Each row below holds a small network's activations on one input, seen along a few directions.
Each table varies a few parts of the input and shows all the possible inputs, shuffled.
Descriptions start from the smaller parts, as in this example, which fits no table here: ring(5) and (point or ring(11) or (values(3) and line(6))).
Shared parts are said once, and a part with two or three values counts as separate values.
In the rows, zero is written as 128.

Other details of the inputs vary at random and push rows far along three fixed directions, the same in every table; ignore that.

A family of inputs:
row 1: [146 125  94 154 148 159  86 104 175  86 102 136 152 146]
row 2: [150 111 123  97  91 117 152 147 133 131 103 132 136  96]
row 3: [ 92 158 119 118 167 152 170 139  86 156 139 116 105 137]
row 4: [ 90 112 142  85 167 133 180 147  97 143 136 130  96 123]
row 5: [136 116 156 142 116 165  87  90 171  83 103 113 151 171]
row 6: [139 110 126 137  91 138 153 138 113 120 120 137 122  85]
row 7: [153 114 122 125 111 154  90  75 173  87 113 131 153 178]
row 8: [127  90 135 125 148 158  94  92 190 101 100 102 160 126]
row 9: [ 95 138 128 116 169 144 175 126  83 156 141 112 100 129]
row 10: [147 110 117 126  88 107 164 138 124 117 117 119 135 104]
row 11: [147 124 112 124 153 154  89 103 182  90 100 132 173 142]
row 12: [144 108 123 144  98 145 148 152 138 139 112 114 112  93]
row 13: [147 132 136 165  86  51  35 141 184 170 157 138 119  89]
row 14: [154 135 114 109  98 131 148 164 148 147  98 129 138 111]
row 15: [ 87 152 157 153 159  63  79 145 147 172 196 123 106 127]
row 16: [149 115 118 131  88 109 167 128 111 115 122 136 143 103]
row 17: [148 155 168 146 101  72  33 155 182 162 173 132 149  75]
row 18: [137 131 131 128  93 138 152 116  93 127 126 122 146  84]
row 19: [155 137 118 149 106 156 143 166 129 127 120 128 123  95]
row 20: [141 110 143 109  95 133 156 138 120 127 118 133 142  82]
row 21: [ 87 133 130 106 161 138 175 123  72 142 142 118 102 123]
row 22: [ 92 150 166 114 160  68  66 143 132 166 193 148 113 112]
row 23: [ 91 134 160 130 190 164 111  88 123  94 109 120  98 210]
row 24: [152 134 107 138  95 121 160 154 139 133 113 116 137 119]
row 25: [106 144 110 111 167 129 176 125  82 158 132 127 102 141]
row 26: [148 149 129 154  83  54  32 142 162 149 166 154 129  90]
row 27: [154 136 129 147 107 140 159 156 127 118 133 110 143  99]
row 28: [136 113 111 110 141 143  88  91 169  83 101 135 173 141]
row 29: [ 73  98 134 131 203 142 137  70 120  85 145 127 133 163]
row 30: [116  86 132 144 135 140 105  81 169  74 117  97 162 128]
row 31: [155 131 109 127  91 116 160 144 114 113 124 129 143 110]
row 32: [145 126 136 138 112 147  84  88 165  83  86 127 153 189]
row 33: [127  99 115 117 167 137 161 170  60 174 127 137 107 177]
row 34: [153 159 122 138 108 155 143 142 108 132 128 112 147  93]
row 35: [147 115 130 134 111 152  91  82 173  88 102 136 157 181]
row 36: [ 97 158 127 148 155  62  61 152 152 183 175 155  87 138]
row 37: [ 78  98 102 120 201 141 120  85 136  96 119 142 106 176]
row 38: [124 129 118 136 140 163  85  74 140  84 119 108 175 127]
row 39: [165 166 105 133 105 140 144 140 108 133 118 127 149 105]
row 40: [104 146 160 114 144 146 173 149  81 139 128 133  83 179]
row 41: [134 135  99 130 138 148  86  72 140  85 109 123 176 141]
row 42: [168  84 133 142  93 152 130 174  99 158 111 106 147 121]
row 43: [169 143 140 124  66 131 149 149 123 128 103 136 123 146]
row 44: [107 135 155 110 143 150 181 144  88 146 145 142  86 170]
row 45: [164 128 147 120  68 151 151 141 125 131 132 123 122 125]
row 46: [ 95 136 133  98 173 147 175 163 112 159 131 127  98 138]
row 47: [ 95 139 138 140 147  48  68 123 125 161 186 174  94 120]
row 48: [101 144 113 105 158 124 177 111  60 141 138 149 113 135]
row 49: [145 132 111 117  88 122 149 124 106 131 110 120 140  98]
row 50: [156 114 116 137  97 114 164 141 135 131 115 112 134 109]
row 51: [144 109 134 142 101 129 163 142 135 130 125  97 132  97]
row 52: [140 128 115 146  97 152 144 166 141 141 109 118 116 103]
row 53: [136 104 125 133  89 137 149 149 127 123 114 120 114  86]
row 54: [120 159 146 113 147 130 167 143  78 137 110 142  72 189]
row 55: [ 79 114 114 129 207 165 113  94 126  89 134 136 115 167]
row 56: [ 98 131 106 134 217 144 131  94 135  91 137 132 135 186]
row 57: [102 140 154 116 163  48  71 140 153 187 177 147 101 125]
row 58: [150 157 101 129  96 135 145 139 120 146 107 118 142 112]
row 59: [ 91 148 160 142 155  59  78 135 123 151 206 135 113 118]
row 60: [152 116 125 102  91 118 156 136 120 129 109 149 143  96]
Description of these inputs: values(2) and (point or line(5) or (values(4) and ring(6))).
Changing only the values(2) part turns row 44 into row 35. The same change can be made to row 29. Which row results?
> row 16
Changing only the values(2) part turns row 31 into row 59. The same change can be made to row 58. Which row results?
> row 3
Change only the values(4) part in row 25. List by row number the other rows that result.
> row 13, row 50, row 57
Change only the values(2) part in row 4. List by row number the other rows that result.
> row 2
Change only the line(5) part in row 5. List by row number the other rows that result.
> row 23, row 40, row 44, row 45
Change only the values(4) part in row 31. List by row number the other rows that result.
> row 26, row 28, row 41
